Each row has a name. Each question is about the rows just above it. Places in a row count from 0.

[135 136 115 113 130 164  43 144 124 155 163  95 160 130 126  84 136  76
 136 155 120 115 113 115 124 115] : <40>
[113 110 150 145 138  84 252 102 135 101  71 160  91 147 149 155 121 142
 137 105 147 142 138 147 146 132] : <83>
[131 160  69 106 136 122  23 195 142 106 187 155 188 179  87  72 110  26
  78 186 127 188 142  45 106 122] : <98>
[134 134 100 114 144 100  66 163 100 140 143 121 165 128  97  74 131 100
 100 134 108 134 122  84 106 124] : <148>
[126 129 124 127 132 127 129 130 130 130 124 126 132 126 123 121 130 125
 126 135 125 125 126 122 123 127] : <100>
[125 127 137 137 125 110 178 123 130 108 113 157 111 138 129 159 119 155
 134 111 139 122 143 130 131 127] : <169>
[113 110 150 145 138  84 252 102 135 101  71 160  91 135 130 172 128 199
 145 109 130  87 129 136 118 127] : <22>
[120 131  93 118 148 130 107 159 145 130 127 139 156 129  95  88 128  88
 103 170 110 132 124  78 101 122] : <174>
[128 110 146 127 132 128 125 100 119 153 111  77 121  89 145 114 151 147
 145 124 115 103  98 128 129 131] : <157>
[126 126 124 127 132 127 129 130 130 137 124 126 132 126 123 121 130 125
 126 135 125 125 126 122 123 127] : <199>
Every place of [106] in <98>:
3 9 24
Places of [136] in row <40>:
1 16 18
Places of [134] in row <148>:
0 1 19 21
At which places does <157> hold [121]?
12

[99 98 99 99 99 98] : <54>
[172 203 203 203  34 173] : <66>
[100 147 162  23 114 180] : <136>
[131 143  49  33 143 201] : <114>
Places of [99] in row <54>:
0 2 3 4
Places of [203] in row <66>:
1 2 3
Places of [23] in row <136>:
3
Places of [162] in row <136>:
2
Every place of [172] in <66>:
0
Places of [33] in row <114>:
3

[ 17 153 162  70 238  18] = <126>
[ 18 238  18 201  18 238] = <34>
[233  27 222  27 237  27] = <82>
[200  90 200  90 200  90] = <18>
At which places does <34> hold [201]?
3
At which places does <126> hold [17]?
0
Every place of [18] in <34>:
0 2 4
At which places does <18> hold [200]?
0 2 4
Places of [238] in row <126>:
4
Every place of [238] in <34>:
1 5
Every place of [27] in <82>:
1 3 5

[132 126 126 113 114 125 126 128 108 131 130 125] = <33>
[126 125 126 129 113 126 125 125 126 126 125 126] = <80>
[107 125 126 113 113 125 107 125 123 128 125 126] = <77>
At which places does <80> hold [126]?
0 2 5 8 9 11
Every place of [125] in <77>:
1 5 7 10
Every place of [113] in <33>:
3
Every place of [126] in <77>:
2 11
At which places does <33> hold [126]?
1 2 6

[121 121 121 121] -> <13>
[ 88 122 122 126] -> <113>
[147 118 163 158] -> <160>
[142 131 131 131] -> <4>
[147 119 119 119] -> <39>
[121 101 154 127] -> <61>
[ 95 146 136 132] -> <132>
[176 123 136 134] -> <124>
At which places does <160> hold [147]?
0
Places of [88] in row <113>:
0
Places of [121] in row <13>:
0 1 2 3
Places of [131] in row <4>:
1 2 3
At which places does <39> hold [119]?
1 2 3

[ 99 221  98 197 195  70 209 100]  <92>
[220 157 220  74  76 209 121 220]  <21>
[176 205 180 118 121 250  73 175]  <97>
[218 237 220  94  79 237  94 217]  <116>
[126 142 169 169 169 169 236 126]  <25>
[136 163 138 158 159 164 137 136]  <44>
[227 118 224  69  68 154 168 227]  <47>
[231 220 220  74  76 209 121 220]  <41>
At which places does <25> hold [142]?
1
Places of [169] in row <25>:
2 3 4 5
Places of [237] in row <116>:
1 5
Places of [220] in row <41>:
1 2 7

[201 183  70 189  70] = <202>
[106 106 173 172 173] = <168>
[111 120 166 124 133] = <12>
[117 130 166  87 166] = <131>
[106 101 196 106 196] = <74>
[224 210  50 147  50] = <78>
[167 170 114  93 114] = <161>
[116 116 116 153 116] = <155>
[112 172 112 112 112] = <182>
[148 118 132 118 132] = <159>
[189 180  87 150  87] = <197>
Every place of [106] in <74>:
0 3
Places of [112] in row <182>:
0 2 3 4
At which places does <155> hold [116]?
0 1 2 4
At which places does <159> hold [132]?
2 4

[131 116 131  33] = <45>
[130 108  89 113] = <63>
[131 120  92 188] = <84>
[132 116  97 186] = <26>
[112 112 112 112] = <43>
Places of [112] in row <43>:
0 1 2 3
At which places does <45> hold [33]?
3
At which places does <63> hold [108]?
1
At which places does <45> hold [131]?
0 2

[ 89 118 142  78 134  76 142 114  75 156 120  92 142 142] : <79>
[212 149  61 189 141  76  94 121 147 105  82 134 133 117] : <58>
[114 132 181 142 139  91 115 119 153 139 164 127 105 132] : <51>
[212 149  61 128 141  76  94 109 116 128  20 130 133 133] : <130>
Every place of [117] in <58>:
13
At which places does <130> hold [133]?
12 13
At which places does <79> hold [142]?
2 6 12 13
At which places does <51> hold [139]?
4 9

[104 127 175 114 104 132  65 140] : <56>
[ 94 112 209  97  87 154  58 138] : <35>
[154 117 141 106  58 105  63 130] : <180>
[126 128 128 114 128 126  96 128] : <178>
[115 124 185  94 124 166 122 151] : <8>
[117 134 115  95 115 178 115 117] : <99>
[ 90 149 128 199 127  60 118 139] : <30>
[163  57 205  81  85 145  16 138] : <14>
[167 106 184 101 114 144  27 145] : <103>
[165 128 115  90 113 164 133 170] : <42>
Every place of [128] in <178>:
1 2 4 7
At which places does <178> hold [126]?
0 5
Places of [117] in row <99>:
0 7

[148 150  90 141 143 143  78 133 104 108 138  88 124 135  90 145 114 135
 117  89 115 113 134 110 101 134 140 141 124 163 129 143 126 124 139 131
  90] = <6>
[160 139  69 146 156 164  51 142  90 111 155  67 122 141 126 156 121 118
 110  66 107 110 136  98  86 139 147  66 122 184 110 151 122 120 145 149
 119] = <37>
[125 140 135 126 130 133 137 123 133 133 119 133 129 128 135 125 121 125
 130 135 131 129 126 130 133 128 126 135 128 121 128 125 133 129 126 132
 120] = <207>
[152 154  86 140 123 155  74 142 101 105 133  85 115 123 133 148 120 108
 115  85 115 123 135 105 123 132 141  85 123 167 129 144 127 123 141 125
 125] = <76>
[136 133 113 134 136 135 109 126 118 121 135 113 126 130 114 136 129 126
 123 112 122 121 129 122 117 130 133 113 126 142 128 133 126 127 133 124
 140] = <75>
[109 143  75 143 153 163  60 141 109 102 140  76 123 140 127 154 110 127
 112  74 109 105 134 103  91 138 145  73 123 109 129 148 125 122 143 132
 116] = <52>
[157 108  73 143 149 164  59 150 139 101 145 143 122 139 130 154 118 119
 143  72 109 107 139 101  90 139 144  72 123 175 129 149 143 139 144 139
 113] = <137>
[133 133 120 130 135 129 117 125 122 124 131 121 127 131 123 133 120 114
 125 120 126 124 134 124 122 132 135 120 127 136 128 131 129 127 130 141
 130] = <139>
[157 143  75 143 153 163  60 141 138 102 140  76 123 140 127 154 110 139
 112  74 109 105 134 103 116 138 143  73 123 175 129 148 125 122 143 132
 116] = <128>
[138 133 110 131 132 140 106 145 116 121 131 110 126 132 117 136 126 129
 123 110 121 140 127 120 116 133 133 110 127 144 128 135 132 126 133 124
 131] = <167>
[178 158  36 155 164 159   7 142  68  75 166  33 118 143 121 172 111 143
 100  32  95  91 151  82  62 147 157  30 118 212 130 164 119 117 156 146
 120] = <118>
At which places does <139> hold [124]?
9 21 23
Places of [110] in row <37>:
18 21 30
Places of [133] in row <207>:
5 8 9 11 24 32
At which places does <6> hold [141]?
3 27
At which places does <76> hold [115]?
12 18 20
At which places does <52> hold [109]?
0 8 20 29
Places of [139] in row <137>:
8 13 22 25 33 35

[135 132 134 125 126 128 125 129] -> <36>
[121 133 132 138 137 149 129 116] -> <109>
[221  33  36 119 229  28 229 228] -> <62>
[138 138 138 118 138 138 138 118] -> <102>
At which places does <102> hold [138]?
0 1 2 4 5 6
At which places does <102> hold [118]?
3 7
At which places does <109> hold [121]?
0

[100 138 173 100 175 100]  <15>
[174 174 213 213 213 213]  <121>
[176  84  84 176 176 212]  <64>
[171 173 213 152 171  57]  <106>
At which places does <121> hold [213]?
2 3 4 5
At which places does <15> hold [100]?
0 3 5
At which places does <64> hold [212]?
5
Places of [171] in row <106>:
0 4
Every place of [176] in <64>:
0 3 4
Every place of [175] in <15>:
4
Places of [174] in row <121>:
0 1

[213 219 220  19 200  60  41 202 213] = <147>
[243 127 128  36 254   3 199 253 120] = <107>
[210  50  49 249  42 210  42  42  42] = <50>
[243 120 128  36   3   3 254 120 120] = <105>
[ 55 172 171 176  41 216  40  43 178] = <24>
[243 127 128  36 254   3 254 254 122] = <69>
[254 169 170   2 249  11 247 250 162] = <120>
Places of [120] in row <105>:
1 7 8
At which places does <50> hold [42]?
4 6 7 8

[225  86 127 226] -> <135>
[226 128 134 134] -> <27>
[128  86 223 101] -> <88>
[223  87 223 101] -> <71>
At which places does <27> hold [226]?
0
Places of [87] in row <71>:
1
Every place of [225] in <135>:
0

[180 181 134  71 179 113 113 114] -> <60>
[149 151 134 110 149 204 204 204] -> <125>
[ 59  60  95 150 150  95 234 150] -> <193>
[ 59  60  95 150  58 235 234 234] -> <150>
[212 213 142  46 211  81  81  83] -> <115>
[209 206 151 212 210  82  82  82] -> <32>
[159 158 180 197 160 132 132 131] -> <175>
[149 151 134 110 149 143 143 144] -> <152>
[ 59 234  95 234  58 104 234 234] -> <117>
[142 144 112  81 141 151 151 152] -> <140>
Places of [150] in row <193>:
3 4 7
At which places does <152> hold [151]?
1
Places of [234] in row <117>:
1 3 6 7
Places of [110] in row <125>:
3

[ 93 119 127 159 151  78  78 130 130 130  78]  <3>
[ 93 119 143 121 113 195 116 185 117 134 139]  <59>
[136 118 130 137 174  97 170 130 118 107  88]  <198>
[180 194  93 143 141 110 163 145 139 154  97]  <11>
[159  99 190 101  75 154 185  74 188  79  76]  <91>
[165 142 127 123 137  96 165 118 136 174 149]  <119>
[ 77 159 228 159 115 160  90 158 174 142 159]  <213>
[143 127 118  96  88 135 100 116 130 104 116]  <94>
[ 76 125 158 158  76 158  76 113 116  76 158]  <73>
[ 92 102  89 144  90 150 108 187 112 169 128]  <177>
[151  94 143  94  95 116 143  80 125  94 143]  <134>
[139  99  98 110 143 157 152 148 140 105 133]  <38>
Places of [158] in row <73>:
2 3 5 10
Every place of [78] in <3>:
5 6 10
Places of [151] in row <134>:
0
At which places does <134> hold [143]?
2 6 10
Every place of [159] in <213>:
1 3 10
Places of [163] in row <11>:
6
Every place of [100] in <94>:
6

[ 60 129 197 236] : <108>
[125 178 178 178] : <127>
[117 125 133 117] : <65>
[142 142 142 126] : <133>
Places of [142] in row <133>:
0 1 2
At which places does <127> hold [178]?
1 2 3

